A small network was shown many inputs. Here are its activations along a few directions, one row for each input.
In each table, some parts of the input vary, and every possible input appears once, in random order.
Descriptions start from the smaller parts, as in this example, which fits no table here: one of 5 places around a ring, together with either a single point or one of 9 places around a ring or (one of 3 separate values, together with one of 6 places along a line).
Shared parts are said once, and a part with two or three values counts as separate values.

Other details of the inputs shift rows strongly along three fixed directions, in all tables alike. That doesn't count.
To show where, the next rows are all for the same input, with only those details redrawn:
[ 28  19 -20  -3  23   1 -16  -8 -18  61 -11  46   8]
[ 26 -36  51  23 -21  -5 -12 -44  33 -21   8  49  24]
[-23  -6   6 -63 -43 -18  20  32   8 -25 -28 -41   9]
[ 27  15 -16  -1  20   0 -16 -10 -15  55  -9  45   8]
[ 24 -34  49  20 -20  -6 -12 -42  32 -20   7  47  24]
[  5  -6 -29  -8  23 -26 -19   6 -17 -11  22  -6 -24]
[  5  -5 -29  -9  22 -25 -18   6 -18  -9  21  -6 -23]
[ -2  19  12 -59 -41   8  23  21   5  47 -60   7  38]

A family of inputs:
row 1: [-17 -47  32  16  -6  -6  23 -24  47 -61  31 -17  -3]
row 2: [ 16  -5 -14  15  16 -19  -5  15 -18  -4  31 -31 -24]
row 3: [-13   5 -30   3   6 -16 -34   3 -26 -23  13 -11 -25]
row 4: [  0  31 -24  32  34  29   0   6 -14  54 -12  41  17]
row 5: [ -3  13 -28  15   7  -6 -35  14 -23  -7  27 -29 -17]
row 6: [  3  39 -13  25  40  34  -7 -22 -10  46 -20  28   8]
row 7: [ 12   0 -25   0  19 -16 -16  17 -12   1  34 -28 -15]
row 8: [ 10   2 -20   9  19 -25   3  17 -30   0  15 -25 -33]
row 9: [-27  11 -24  14  34   8  -7 -12 -13 -20  21 -29 -30]
row 10: [ -4  11 -22   9  18  11 -12  17 -16 -30  17 -11 -46]
row 11: [-13  15  13 -38 -24  24  59  34  24  41 -52   3  50]
row 12: [-14   5   8 -62 -33   8  46  47  15 -28 -27 -42 -11]
row 13: [ -8  -1 -23   0  45  -2  12 -11  -4 -10  29 -26 -28]
row 14: [-41 -10   2 -49 -27  -1  56  42  19 -21 -10 -53  11]
row 15: [ -7  28 -23  25  26  31   3   0 -17  61  -5  36  11]
row 16: [  7 -61  54  32 -22 -34  -5 -36  30 -93  38   0 -15]
row 17: [ -3   7 -18  31   6 -16 -18   6 -35 -18  14 -23 -37]
row 18: [ -8   3 -31   1   6  -6 -40   8 -21 -18  21 -20 -16]
row 19: [ 21  -6  53  46 -40  20 -12 -27  15   7 -10  25  29]
row 20: [  3  14  13 -58 -41  17  17  24  11  50 -50   0  47]
row 21: [-34   2  11 -55 -17   3  50  25  25 -33 -31 -63   9]
row 22: [ -7 -18  48  46 -17  32   4 -49  42  -2  -5  42  28]
row 23: [ 28  18 -20  -2  24   0 -16  -8 -18  59  -9  46   7]
row 24: [ 11 -21  57  43 -39   4 -16 -48  19 -26 -10  45  16]
- What do these inputs look like to the network? => one of 2 separate values, together with either a single point or one of 5 places along a line or one of 6 places around a ring
- Changing only the choice among 2 separate values turns row 21 into row 6. The same change can be made to row 8. Which row results? => row 17
- Change only the choice among 2 separate values in row 20. List by row number the other rows that result. => row 18

A family of inputs:
row 25: [  5 -20   7  47  11 -18 -23 -15  -4 -46  49 -33 -26]
row 26: [ 19  12  37  34 -15  47 -10 -36  20  35 -22  66  33]
row 27: [-36 -35  47  11 -53   3   8  -9  35 -65   1 -17  20]
row 28: [-61  26 -49 -62  -7  -7  29  68 -19  -5 -29 -72  -3]
row 29: [  6 -55  59  25 -13  -9  19 -34  54 -66  38 -16  12]
row 30: [-15  -3  43 -13 -34  24  19 -23  37   2 -36   1  48]
row 31: [  3 -39  35  45 -18  -6 -15 -10  20 -88  46 -19 -21]
row 32: [  8   0  23  17   2  33  19 -29  29  56 -19  69  48]
row 33: [-36  44  -9 -74 -32  34  40  52   5  32 -74 -29  31]
row 34: [ 58  25 -31  -9  14 -28 -49  -7 -53  74 -19  61 -11]
row 35: [-32  22 -76  -1  50 -17 -29  24 -49 -17  40 -72 -59]
row 36: [ 24 -17 -16 -24 -15 -43 -48  17 -21 -38  24  -9 -27]
row 37: [ 47  -9  29  -3 -42 -13 -35 -20  -1  52 -25  78  48]
row 38: [ -3 -31  67   6 -28  22  26 -45  61 -20  -7  17  46]
row 39: [ 25  33 -31  -8  41  24  20  22 -13  70  -8  26   1]
row 40: [ 47   2 -11  54  68   3   0 -36 -13  42  28  60 -21]
row 41: [ -1   2 -50   9  54 -17  11  27 -21  15  38 -15 -26]
row 42: [-27  -6 -49  -9  52 -24   9  11 -18 -45  36 -43 -60]
row 43: [-44  46   0 -68 -54  26  44  40 -10  38 -89 -38  18]
row 44: [-22 -39  34  -2 -15   4  19  -9  49 -85  24 -20  -2]
row 45: [ 52   3 -23   1  16 -34 -64 -18 -36  42  18  34  -6]
row 46: [ 16  23 -34  40  69   6 -21 -30 -27  35  10  48 -24]
row 47: [ -3  -4  -1  20  -2 -16  -2   5 -18 -36  14 -29 -37]
row 48: [-31  20  -2 -36 -50   5  32  55 -10  18 -41 -47  18]
- What do these inputs look like to the network? => one of 4 separate values, together with either a single point or one of 5 places along a line
- Changing only the choice among 4 separate values turns row 28 into row 30. The same change can be made to row 27. Which row results? => row 35
- List by row number the other rows that have the choice among 4 separate values in common with row 44. => row 26, row 31, row 33, row 36, row 39
- Change only the choice among 4 separate values in row 34. List by row number the other rows that result. => row 36, row 37, row 45
- List by row number the other rows that have the choice among 4 separate values in common with row 42. => row 34, row 40, row 43, row 46, row 47

A family of inputs:
row 49: [ 18 -15  53  18 -39  -2 -15 -30  25 -11 -32  47  46]
row 50: [ 29  -6  -6  13  11 -11 -26 -27   0  32  13  26  -7]
row 51: [  0  22 -11  23  26  16 -11 -32  -9  39   2  32   5]
row 52: [ 26  -9 -20   5  34 -20 -37 -16 -25  -3  46  13 -22]
row 53: [ -2 -25   5  -6  -2 -30 -23  -2  -5 -54  28 -20   1]
row 54: [ 15 -42  53  36 -31  -2  14 -31  30 -19  13  26  29]
row 55: [-32  -1 -22 -42   6  -5  20  23  11 -40   5 -60 -10]
row 56: [-23   2  26 -28 -56  26  24  15  15  18 -55  11  37]
row 57: [-25   4  -2 -21 -11 -10  16  30 -10 -47  -7 -72 -32]
row 58: [-27  -9 -15 -32 -29 -21  29  48 -15 -35  -8 -55 -20]
row 59: [ 11 -33  23  19  21  -7   8 -21  28 -39  31  -8  -4]
row 60: [24 -6 -5 26 24 -5  2 -7  1 25 28 32  6]
row 61: [ -1 -34  44  23 -19  11  -2 -29  45 -22  15  37  33]
row 62: [ -3 -16 -29  38  36  -5 -27 -14 -14  -3  41  13 -17]
row 63: [ -5 -12 -16 -45 -10 -26  -7  17  -9 -21  18 -44 -26]
row 64: [ -4  -5  17  28  -1  11 -12 -27  10 -45  11  -5 -12]
row 65: [-14 -29  28  13 -12   4   9 -38  28 -33   5  10  16]
row 66: [ 11  14 -40  16  59   7 -16  -9 -12   0  24  15 -27]
row 67: [ 11   8 -16  11  34   4   9 -13 -17  54  -7  23   2]
row 68: [-13 -10  32 -22 -33   5  37   3  14  -5 -41  -3  14]
row 69: [-13  23   5 -36 -10  24  30  -2  18  49 -42  22  40]
row 70: [ 12  23  15   7 -26  14  14   9  -9  44 -29  25  16]
row 71: [-23   6 -20 -55 -20 -27  -5  45 -26 -42 -13 -50  -9]
row 72: [  1  25   1 -30 -23  -2   0  14  -6  51 -54   9  48]
row 73: [-23  -4  -4 -31 -19   9  10  36  14 -33  -8 -34  -1]
row 74: [ -2 -11  -7  54  21  -3 -39 -19 -10 -32  43  18 -29]
row 75: [ -9  42 -18 -17   6  29   8   2 -12  53 -33  -9  16]
row 76: [-26 -27  -5  10   6 -14  -2 -15   4 -72  25 -19 -30]
row 77: [ 19   4 -22  41  30  -9 -18   3 -25   3  43 -20 -25]
row 78: [ -2  13  -4  21  -3  20 -21   5 -10   2  -1  -2  -6]
row 79: [-16  12 -22  16  23  -2 -14 -11 -17 -21  15  -4 -30]
row 80: [  2   2 -28   3  50 -14   6   1 -10  14  23   0 -19]
row 81: [ 17  -4 -19  25  17 -25 -36 -12 -11  -7  12  13 -20]
row 82: [ 13 -17  65  38 -22  12   7 -44  28 -12 -11  43  17]
row 83: [ 10  19 -39   2  56  -6   3   9 -24  31   8  18 -29]
row 84: [37  5  2 20 18 13  8 -3  5 47  8 31 21]
row 85: [  9   8  34 -57 -55  11  12   9   6  19 -48  15  32]
row 86: [ 25  43  -7   7  -7  25   7  20 -26  69 -33  13  10]
row 87: [-48   0 -16 -23 -20  -9   0  33  -6 -35   9 -60 -13]
row 88: [-22  -1   7 -18 -35 -14  23  30  -2 -17  -1 -49   0]
row 89: [ 10   8 -17  -5  34   1  11  12  -6   4   2  -6 -20]
row 90: [ 14   6  31  17  -3  18  11 -21  10  26 -16   5  19]
row 91: [  0  31 -22 -15   8  25   2  19  -8  62 -29  40  16]
row 92: [ -3 -29  19  14  -5   8  -6  -8  33 -36  26  -3  14]
row 93: [-10   4  15 -38 -40   1  40  38  14   1 -30 -10  18]
row 94: [  4 -28  64  34 -19   3  10 -46  34 -22   5  21  21]
row 95: [ 17  23 -50 -17  20 -14 -23  13 -32  45  -6   2 -35]
row 96: [-26   6   3 -13 -28  14   0  21   4 -11  -8 -44   9]
row 97: [  4  -7   1  -2 -12 -21 -15  -6   7   2  -7  -6  10]
row 98: [ 13  34 -45 -24  22   5  17  50 -27  43 -11 -15 -13]
row 99: [  0  26 -40  -1  46   8  -4  -3 -15  27   3  29 -16]
row 100: [ 21 -32  23   0 -17 -17 -23 -23  11 -42  26  10 -23]
- What do these inputs look like to the network? => one of 2 separate values, together with either one of 6 places around a ring or (one of 4 separate values, together with one of 5 places along a line)
- Changing only the choice among 2 separate values turns row 58 into row 54. The same change can be made to row 79. Which row results? => row 51
- Changing only the choice among 2 separate values turns row 67 into row 68. The same change can be made to row 52. Which row results? => row 85
- Change only the place on the line of 5 in row 73. List by row number the other rows that result. => row 56, row 74, row 78, row 91
- Change only the choice among 4 separate values in row 84. List by row number the other rows that result. => row 55, row 59, row 92
- Change only the place on the ring of 6 in row 100. List by row number the other rows that result. => row 49, row 71, row 81, row 85, row 95
